A small network was shown many inputs. Here are its activations along a few directions, one row for each input.
Each table varies a few parts of the input and shows all the possible inputs, shuffled.
Descriptions start from the smaller parts, as in this example, which fits no table here: one of 3 separate values, together with either a single point or one of 9 places along a line or (one of 6 places along a line, together with one of 8 places around a ring).
Shared parts are said once, and a part with two or three values counts as separate values.
In the rows, zero is written as 128.

Rows:
row 1: [162 113 107 131  93 161 153  86 118 132  98 142 139]
row 2: [179 124 116  85 139 130 166 117 107 174 127 135  93]
row 3: [131  97 106 151 103 142 167  91 139 138 111 167 141]
row 4: [180 100 127 113 101 145 120 111 118 178 106  95 127]
row 5: [151  90  35 123 100 110 170 109 127 149 121 178 107]
row 6: [ 73 212 199 146 142 105  26 142 142  33 177  65 184]
row 7: [174  92  58  98 106 173 148 101  83 138  84 153 113]
row 8: [139  82 115 144  93 118 143 113 159 174 126 128 150]
row 9: [ 84 198 229 123 146 127  15 162 143  50 151  51 158]
row 10: [ 26 186 219 166 166  78  74 166 165  47 188  88 161]
row 11: [119  77  58 139 117 140 196 126 123 144 106 185 128]
row 12: [ 74 202 226 142 183 123  47 175 136  47 176  50 145]
row 13: [126  91 119 155 119 100 179 121 137 174 138 130 140]
row 14: [182 113 132 116 105 173 141  95  99 136  89 151 114]
row 15: [184 103  31 104  94 127 156 100 109 144 106 154 102]
row 16: [135  90  45 134 120 104 194 124 127 158 118 180  90]
row 17: [ 46 198 233 150 189  93  62 183 139  62 178  78 149]
row 18: [175 117 102  75 116 128 136  93 118 178 103 119  98]
row 19: [155 103 145 135 136 115 163 140 111 188 127 136 124]
row 20: [132  75  48 130  99 144 170 103 123 136 106 184 137]
row 21: [133  89  72 124 138 155 187 136  94 161  95 176 109]
row 22: [142 115 110 100 148 111 172 132 132 198 112 141 101]
row 23: [123 103 100 115 126  98 182 118 158 181 123 151 113]
row 24: [165  99 135 128 122 156 143 131 121 189 116  97 110]
row 25: [137 107 121 151 149 149 181 116 113 163  92 159 110]
row 26: [ 42 204 227 160 193  95  57 174 134  64 183  84 146]
row 27: [ 69 209 222 148 183 128  44 169 128  51 183  59 144]
row 28: [185 121  94  84 105 109 151  90 125 157 122 139 128]
row 29: [150  94  59 120 135 130 172 143 119 184  92 170  68]
row 30: [166 104 123 138 128 195 156 126 129 159  82 133 108]
row 31: [ 83 214 216 132 156 117  19 150 120  41 171  59 165]
row 32: [ 35 184 212 174 164  96  59 181 187  58 179  92 169]
row 33: [150 107  96 104 113  90 163  91 142 162 135 166 125]
row 34: [191 105  65 102 124 151 167 137  95 159 111 162  69]
row 35: [169  93  83 107 121 187 170 135  88 145  98 168 101]
row 36: [ 58 186 222 151 141  84  45 159 169  35 189 103 183]
row 37: [120  97 111 163 124 137 192 110 141 146 106 168 130]
row 38: [ 67 197 218 133 125 116  27 153 158  44 160  61 171]
row 39: [160 108 120 122  88 124 141  92 110 161 131 107 141]
row 40: [187  98  50  91 101 150 137 113 106 161  86 147  74]
row 41: [170  90  63 105  84 164 153 102 103 127  93 174 129]
row 42: [ 44 186 205 163 142 100  34 160 183  49 180  91 183]
What is each input in this table made of? -> one of 6 places around a ring, together with either one of 2 separate values or one of 5 places around a ring
The inputs of row 42 and row 31 match in every part but the place on the ring of 6. If row 33 is changed in the same way as row 42 into row 31, which row does it become? -> row 18
Which other rows does row 41 become when the place on the ring of 6 takes its other values? List them by row number. -> row 7, row 11, row 20, row 21, row 35
Which other rows does row 9 become when the choice among 2 separate values takes its other values? List them by row number. -> row 31
Which other rows does row 1 become when the place on the ring of 5 takes its other values? List them by row number. -> row 15, row 28, row 39, row 41

Rows:
row 43: [208 130 122 100 127 122 138  92  71 153 125 103 127]
row 44: [104 104 107 141 118 150 135 141 124 120  91 190 112]
row 45: [ 97  87 132 184 163 115 186 164 154 209 123 126  90]
row 46: [195 121 123 107  92 156 127  71  88 139 115 100 141]
row 47: [ 91  83  86 150 125  88 199 123 168 165 150 156 162]
row 48: [136 109  86 110 103 168 121 149 109 104 110 168 124]
row 49: [180 130  98 132 121 182 139 113  99 101 112 127 110]
row 50: [ 78 191 213 145 128  82  25 166 168  48 191  75 175]
row 51: [ 43 202 231 149 182 115  60 150 135  51 171  73 162]
row 52: [105 105  98 133 109 122 157 114 188 140  95 185 128]
row 53: [172 143 111  57 140 109 121 124 105 176 126 106  79]
What is each input in this table made of? -> either one of 2 separate values or one of 9 places along a line

Rows:
row 54: [178  98  70 103 107 126 161 101 113 170 108 146 106]
row 55: [112 157 185 129 156 127  99 144 121 124 143  84 127]
row 56: [122 162 187 130 162 122 104 142 116 123 144  87 123]
row 57: [129 105 105 137 128 159 149 134 124 141 102 148 119]
row 58: [131 180 165 108 109 146  46 120 114  38 140 110 159]
row 59: [ 83 131 142 149 131  98 130 133 161 114 147 140 149]
row 60: [ 85 123 138 153 122 102 123 139 165 117 146 138 152]
row 61: [115 163 171 124 162 108 102 148 127 126 153  88 120]
row 62: [127 174 152 120 107 137  50 118 106  34 155  99 163]
row 63: [114 157 177 127 155 118  98 152 124 126 151  87 124]
row 64: [180 103  78  99 108 131 165  96 106 169 107 148 110]
row 65: [186  98  85 106 105 144 168  94 108 170 105 144 112]
row 66: [126 106  93 134 128 142 154 139 132 136 109 156 111]
row 67: [117 166 180 122 165 114 104 145 118 122 150  91 124]
row 68: [ 84 126 145 154 125 109 123 133 162 118 140 131 153]
row 69: [ 90 131 149 157 128 107 129 132 160 116 141 136 149]
row 70: [133 109 109 139 131 156 154 131 121 138 106 152 113]
row 71: [ 85 127 133 151 129  93 127 137 169 117 148 137 147]
row 72: [128 103  97 136 124 150 149 141 127 140 107 153 117]
row 73: [181  93  74 103  99 136 160 104 111 172 104 145 113]
row 74: [126 111 101 132 133 147 156 134 122 134 109 157 114]
row 75: [182  92  81 104 102 145 164  98 109 173 101 139 115]
What is each input in this table made of? -> either one of 2 separate values or (one of 4 places along a line, together with one of 5 places around a ring)
Start at row 74 and move only the place on the ring of 5, one step at a time. The first step leads to row 70. Which rows follow, in order? -> row 57, row 72, row 66

Rows:
row 76: [127 100  77 150 111  78 167 129 164 155 153 154 121]
row 77: [116 108  63 171 123 133 152 141 144 103 113 175 105]
row 78: [145 112  54 107  91 122 137  93 139 102 126 156 153]
row 79: [134  96 101 114  79 153 131  96 153 136 100 143 170]
row 80: [142 128 115  88 147  80 162 129 119 172 145 150 100]
row 81: [184 136 108  78 116 154 102 105  72 134 114  93 118]
row 82: [120 117 155 146 152 188 161 137 120 139 103 130 128]
row 83: [173 120 151 134  97 167 135  81 104 133 111 115 151]
row 84: [ 98 199 200 126 118 117  31 123 149  31 172  73 179]
row 85: [131 133 101 102 155 138 149 149 101 123 114 174  90]
row 86: [142 111 172 163 135 121 166 110 132 185 129 107 123]
row 87: [156 126 117 133 146 167 116 163  81 134 108 116  77]
row 88: [ 45 192 208 163 176 119  56 177 137  35 155 101 146]
row 89: [155 129 128 108 156 110 132 133 101 187 132  85  91]
row 90: [ 90  87 112 157 115 161 151 152 150 137  96 172 132]
row 91: [115  85 125 165 104 103 158 125 177 186 119 137 132]
row 92: [ 57 188 223 139 167  67  67 164 164  92 197  73 165]
row 93: [173 139  93  62 117 124 130  95  96 119 118 150 124]
The inputs of row 83 and row 82 match in every part but one. If row 78 is changed in the same way as row 83 into row 82, which row does it become? -> row 77
What is each input in this table made of? -> one of 3 separate values, together with either a single point or one of 5 places around a ring
Start at row 76 and move only the place on the ring of 5, one step at a time. The first step leads to row 91. Which rows follow, in order? -> row 86, row 89, row 80
Which other rows does row 91 become when the choice among 3 separate values takes its other values? List them by row number. -> row 79, row 90

Rows:
row 94: [ 45 157 184 170 172  77 107 169 160 101 178 105 147]
row 95: [134  64  75 153 120 147 205 129 153 201  86 171  93]
row 96: [208  92  57  95  95 145 170  85  71 157 106 156 119]
row 97: [147  60  40 131  83 133 194 104 159 179  87 196 117]
row 98: [200  95  62  83 119 145 165 116  93 198  99 128  82]
row 99: [131 185 173 121 129 103  65 118 109  56 172  90 155]
row 100: [116 197 204 116 169 118  57 159 113  85 159  71 117]
row 101: [171  86  44 110  92 166 167  99  99 131  87 183 126]
row 102: [ 87 178 226 140 169 112  86 145 149 119 155  69 135]
row 103: [ 47 156 190 165 124 111  74 154 188  68 153 125 171]
row 104: [ 79 173 168 138 119 132  50 140 143  34 158 101 179]
row 105: [171  93 112 113 145 149 196 117 100 207  96 141  97]
The inputs of row 96 and row 99 match in every part but one. If row 105 is changed in the same way as row 96 into row 99, which row does it become? -> row 102
What is each input in this table made of? -> one of 2 separate values, together with one of 6 places around a ring

Rows:
row 106: [ 95 109 117 137  66  98 105 111 171 119 136 152 162]
row 107: [230 155  82  39  85 170  99  80  66  90 132 116 116]
row 108: [101 170 155 140 167  80 120 133 153 117 158 113 111]
row 109: [ 98 116 113 160 115 167 105 155 166  78 105 164 154]
row 110: [109  97 103 153 128 111 182 132 120 138 145 158 137]
row 111: [ 84 152 127 131 168 132 107 184 141  98 133 107 109]
row 112: [ 90 124 128 147 115 133 122 141 153  74 123 190 159]
row 113: [ 92 150 184 124 148 174  80 139 105 100 122  68 142]
row 114: [135 181 216 141 144 131 101 117 121 116 147  77 146]
row 115: [ 93 128 134 157 100 111 131 100 176  92 124 161 153]
row 116: [ 85 166 143 123 174  98 118 170 128  97 151 138 113]
row 117: [121  89  88 118 109  93 160 111 152 185 134 127 154]
row 118: [105 167 202 124 160 142  84 132  98 101 148 100 154]
row 119: [167 101  94  81 121 138 165 124 131 210  81 143 107]
row 120: [118  99 106 150 130  98 185  92 154 157 136 135 140]
row 121: [167  98 111 114 145 143 187 101 131 191  87 151  94]
row 122: [225 143  74  86  96 149  84  74  41  90 101 108 117]
row 123: [155  93 109 123 134 146 188 138  98 174  98 169  83]
row 124: [116  94  87 176 120 148 159 146 132 145 131 130 130]
row 125: [160  89  97 146 127 180 163 140 106 181  93 144  75]
row 126: [110 145 143 123 144  64  89 152 149 140 173 102 114]
row 127: [160 149 203 122 119 110  81 143 125 124 157  65 146]
What is each input in this table made of? -> either one of 2 separate values or (one of 4 places along a line, together with one of 5 places along a line)
